These are the activations of a small neural network, seen along a few directions. Each row is one input.
Each table varies a few parts of the input and shows all the possible inputs, shuffled.
A made-up example of a description, with smaller parts first: ring(5) and (point or line(11) or (values(2) and line(6))).
Shared parts are said once, and a part with two or three values counts as separate values.

Other details of the inputs vary at random and push rows far along two fixed directions, the same in every table; ignore that.

A family of inputs:
x1: [-5.42  1.41  2.36  3.66  0.31  0.24  1.29 -2.26 -1.78 -1.59  3.68]
x2: [-2.77  5.88  6.06 -0.30  1.66  2.61  1.38 -4.50 -1.05 -2.29  2.13]
x3: [ 5.56  5.62 -2.16 -1.73 -0.31 -3.40  0.91  0.63 -5.11  0.17 -0.43]
x4: [-1.88 -4.80 -1.66  1.71  0.20  4.66  0.03  1.67  4.93 -1.56 -3.95]
x5: [ 6.66  6.57 -2.99 -2.76 -0.98 -4.70  1.82  1.39 -3.42 -0.14 -0.18]
x6: [ 1.25 -6.16 -6.81 -1.01 -2.33 -1.49 -1.91  2.24  4.19  0.99 -2.90]
x7: [ 5.82  3.91 -0.87 -2.97 -4.56 -5.85 -0.72  1.15 -2.35  1.05  3.79]
x8: [ 5.09  3.52 -1.70 -2.25 -3.39 -4.49 -1.95  1.95 -5.52  2.23  3.04]
x9: [ 6.48  2.49 -2.99 -3.50 -0.26 -1.27 -0.04  0.66 -3.71  2.38  1.22]
x10: [-4.19  1.19  2.75  3.87  3.92  1.60  3.75 -3.94 -1.39 -3.06  0.52]
x11: [ 6.98  4.70  1.13 -1.81 -3.30 -1.99  1.29  2.39 -1.87 -0.05  2.94]
x12: [-0.38 -7.99 -2.85  0.50  3.85  1.47 -0.61 -1.08  6.59 -2.31 -5.31]
x13: [-2.30  4.64  4.26  3.93  0.72  2.41  3.55 -0.34 -2.97 -2.37  4.12]
x14: [-0.25 -8.38 -2.01  1.33  1.53  4.01 -1.14  2.09  7.50 -1.87 -3.49]
x15: [-4.66  5.36  5.74  2.30  1.18  2.24 -1.65 -2.06 -3.46  0.75  1.90]
x16: [-0.87 -6.03 -0.81  1.06 -0.09  1.51 -1.56 -0.84  4.36  3.25 -2.35]
x17: [ 3.79  3.20 -4.00 -1.45 -2.16 -3.14 -0.60  2.77  0.31  2.91  0.37]
x18: [ 0.23 -3.96  0.37  1.41  0.30  4.27 -1.00  1.18  0.52 -0.22 -1.82]
x19: [-3.65  2.25  3.57  2.93  0.63  5.03 -0.09  0.10 -1.33 -2.16 -0.92]
x20: [ 6.49  4.80 -3.93 -1.79 -0.21 -3.47  3.88  0.51 -3.88  1.70  4.86]
x21: [-6.20  3.53  8.11  0.44 -0.31  0.00  0.27 -1.57 -3.48 -0.67  1.98]
x22: [-3.71 -8.78 -1.28 -0.39  0.27  1.26 -1.96  1.31  1.65  0.97 -2.97]
x23: [-6.68  3.22  3.66  3.21  1.49  3.40 -1.57 -1.90 -0.77  0.02 -0.45]
x24: [ 6.75  0.51 -0.24 -1.20 -2.73 -0.79  0.71  2.58 -1.18  1.89  0.77]
x25: [ 4.57 -3.80 -5.29 -2.93  1.53 -0.40 -0.43  0.97  4.47  0.47 -1.38]
x26: [-1.16 -6.33 -0.52 -0.31  2.14  4.17  0.02 -3.04  4.10  1.01 -3.26]
x27: [ 6.92  1.20 -1.65 -2.61 -0.73 -3.82  1.43 -0.48 -0.43 -0.16 -0.44]
x28: [ 3.09  1.00 -3.69  1.05 -0.92 -3.22  1.76  1.38 -0.73  3.02  3.59]
x29: [-4.58  1.71  1.10  0.32  2.43  4.25  0.82 -2.63  1.77 -1.89 -1.79]
x30: [ 4.16 -0.10 -1.22 -1.84 -3.60 -3.85 -1.23  0.69 -1.66  2.49  1.55]
x31: [ 1.76 -3.75 -0.11 -0.07  1.54  0.31  0.72 -2.31  1.27  0.21 -3.55]
x32: [-3.35 -6.68 -1.49  0.97  0.77  0.85 -2.92 -0.16  5.70 -1.63 -1.84]
x33: [ 3.18  4.09 -0.04 -3.53 -1.74 -6.20 -0.39  4.07 -2.45  0.17  3.41]
x34: [ 0.33 -3.14 -0.66  0.00 -0.91  0.02 -1.16 -0.54  4.31  1.80 -0.59]
x35: [-5.06  3.43  2.82  1.07  2.84  4.76  0.20 -3.26 -1.60 -1.63 -0.87]
x36: [-3.79 -7.73 -2.63  1.50  0.62 -0.55  1.80  1.21  2.27  0.29  0.11]
x37: [-5.86  4.04  7.69 -0.24 -0.65 -0.59  0.44 -1.46 -2.00 -2.21  2.66]
x38: [ 2.42 -3.94 -5.99 -0.91 -2.65 -1.98 -2.38  2.19  0.38  1.73 -1.61]
x39: [-7.64  5.60  5.48  0.50  0.00  0.11  0.40  0.08 -2.58 -2.42  1.12]
x40: [-6.50  2.11  3.56  0.71  0.13  0.56 -0.69  0.36 -3.11 -1.18 -0.03]
x41: [-5.33  3.03  4.53  2.36  2.37  1.66 -1.73 -1.47  2.18 -1.31  1.14]
x42: [ 4.69 -7.43 -5.55 -1.22  1.41 -0.21 -0.76  0.25  1.34  1.25 -4.77]
Each input here is: line(6) and (point or ring(6)).
The inputs of x18 and x22 match in every part but the line(6) part. If x24 is changed in the same way as x18 into x22, which row does it become? -> x21
The inputs of x30 and x31 match in every part but the line(6) part. If x6 is changed in the same way as x30 into x31, which row does it become? -> x5
List by row number the other rows that have the line(6) part in common with x20. -> x2, x9, x25, x26, x29, x35
Which other rows does x13 become when the line(6) part takes its other values? List them by row number. -> x1, x10, x20, x28, x36
List by row number the other rows that have the line(6) part in common with x15. -> x16, x17, x23, x28, x34, x41

A family of inputs:
x43: [ 3.17  1.72 -2.31 -0.45 -1.08 -3.13  1.11  2.29 -1.53  0.74  2.76]
x44: [-3.80 -5.01 -1.00  1.43  2.10  2.83 -0.92 -0.91  2.12 -0.77 -3.63]
x45: [ 3.99  5.24 -0.24 -1.35 -1.37 -3.13  0.13  0.74 -5.25  0.96  1.88]
x46: [ 3.84  4.23  1.43 -1.70  0.08 -0.95  1.25 -0.20 -1.45 -0.67  0.95]
x47: [ 0.59 -0.30 -1.40 -1.01 -0.88 -2.84  1.13  0.59 -0.43  0.77  2.16]
x48: [-8.01  2.63  7.11  1.44 -0.07  2.76 -2.87 -1.28 -0.06 -1.97 -0.16]
x49: [ 2.61 -8.23 -5.84  0.55 -0.54 -0.87  0.01  1.99  3.95  1.54 -1.18]
x50: [-4.26  1.92  4.49  2.32  2.82  4.53 -0.15 -3.90  0.64 -2.01 -1.32]
x51: [-4.90 -2.15  1.90  1.40  2.21  3.48 -0.37 -2.11  0.18 -1.03 -1.89]
x52: [ 5.80  4.16 -2.11 -2.24 -0.30 -1.74  0.34  0.60 -1.51  1.02  0.47]
x53: [-0.69  7.39  2.33  0.78 -0.36 -0.75  1.46  0.11 -4.76 -0.67  2.83]
x54: [ 4.34 -3.84 -4.23 -1.65  0.57  0.74 -0.22  0.08  2.87  1.41 -2.59]
x55: [ 4.08  2.61 -1.61 -1.03 -1.58 -3.40  1.49  2.08 -2.70  1.02  3.89]
x56: [ 1.28 -2.82 -3.00 -0.15 -0.37  0.45  0.84  1.07  0.43  1.51 -0.64]
x57: [ 0.47 -5.01 -1.44 -1.25 -2.55 -0.58 -3.50  2.10  2.95  1.73 -2.20]
x58: [-0.05  5.36  2.05  0.10 -1.19 -3.64  1.30 -0.21 -3.56  0.09  4.13]
x59: [-3.93  1.83  4.70  1.45  2.55  3.72  0.60 -3.00  1.38 -3.52 -1.29]
x60: [-5.20 -8.01 -2.11  1.82  1.47  1.45 -0.09 -0.85  5.29 -0.76 -2.22]
x61: [ 2.97  0.59 -2.42 -0.06 -1.30 -1.35  0.85  1.35 -1.70  1.55  0.68]
x62: [-3.74  3.46  6.35  2.05  2.35  3.33  0.68 -3.49  0.05 -3.19 -0.45]
x63: [ 1.44 -5.77 -2.64 -2.46 -2.57 -0.91 -3.08  2.93  3.11  2.23 -2.17]
The inputs of x55 and x49 match in every part but one. If x46 is changed in the same way as x55 into x49, which row does it become? -> x62
What is each input in this table made of? -> values(3) and (point or line(6))
A walk changes only the line(6) part. It starts at x59 and steps to x52. List the rest of the walk in order. -> x44, x53, x43, x60

A family of inputs:
x64: [ 2.15 -3.12 -4.06 -1.06 -0.85 -3.20  1.76  0.90  0.03  1.08  0.54]
x65: [-3.38  4.43  4.74  1.01 -0.76 -0.49 -0.18 -0.73 -2.67 -0.03  4.13]
x66: [-1.51 -5.87 -2.09  0.59  2.76  3.34 -0.32 -2.91  5.28 -0.56 -4.39]
x67: [ 4.27 -1.23 -2.94 -0.96 -1.95 -3.12  2.21  1.72 -1.01  1.89  2.39]
x68: [-1.92 -7.24 -0.26  1.00 -0.77  1.93 -2.44  0.18  4.92  0.43 -3.16]
x69: [ 0.81  2.60  3.63 -0.99 -0.13  0.82 -0.60 -0.33 -0.81 -0.87  0.22]
x70: [-3.14 -3.00  0.97  0.15 -0.33  0.31 -2.12 -0.59  2.42 -0.38 -2.42]
x71: [-5.74 -0.45  5.14  0.30  2.58  3.50 -1.21 -3.10  1.47 -2.85 -2.38]
x72: [ 3.85 -1.87 -3.91 -1.23  0.45  0.81  0.55  0.64  2.91  0.63 -2.01]
x73: [ 1.95  5.76  1.83 -0.05 -1.14 -0.47 -0.25  0.36 -5.62  1.40  2.08]
x74: [ 1.41 -1.23 -3.08 -1.66 -1.44 -3.95 -1.00  1.69 -0.02  1.93  1.28]
x75: [ 4.42  0.11 -4.17 -2.28 -1.28 -2.51 -0.73  1.59 -2.89  2.74 -0.94]
x76: [ 1.69  1.18 -2.07 -1.22 -2.08 -3.15 -0.52  3.12 -0.81  1.54  2.62]
x77: [-3.65 -1.94  2.21  3.54  2.90  3.48  1.48 -2.41  1.34 -2.26 -0.38]
x78: [-2.20  6.95  5.03  0.31 -1.67 -0.81 -0.98  0.60 -2.88 -1.37  2.09]
x79: [ 2.47  6.34 -0.16 -0.85 -1.44 -1.21 -0.18  1.79 -5.45  1.19  1.61]
x80: [ 3.60 -3.24 -4.75 -0.24  1.02 -2.00  1.17  0.28  0.90  0.10 -0.82]
x81: [-1.75  1.55  0.73  2.49  1.85  1.51  1.55 -1.00 -0.18 -2.12  0.77]
x82: [-6.10 -2.48  1.43  2.90  1.53  2.78  1.69 -1.12  1.76 -1.65 -0.06]
x83: [ 5.09 -2.23 -3.42 -1.31  0.17  0.40  0.52 -0.16  2.53  1.47 -1.47]
x84: [-2.29  4.98  5.20 -0.44  0.60  2.01 -0.39 -0.51 -1.24 -2.31  0.30]
The inputs of x65 and x76 match in every part but one. If x69 is changed in the same way as x65 into x76, which row does it become? -> x84
What is each input in this table made of? -> values(3) and (point or ring(6))
Which other rows does x70 become when the ring(6) part takes its other values? List them by row number. -> x64, x66, x71, x74, x80
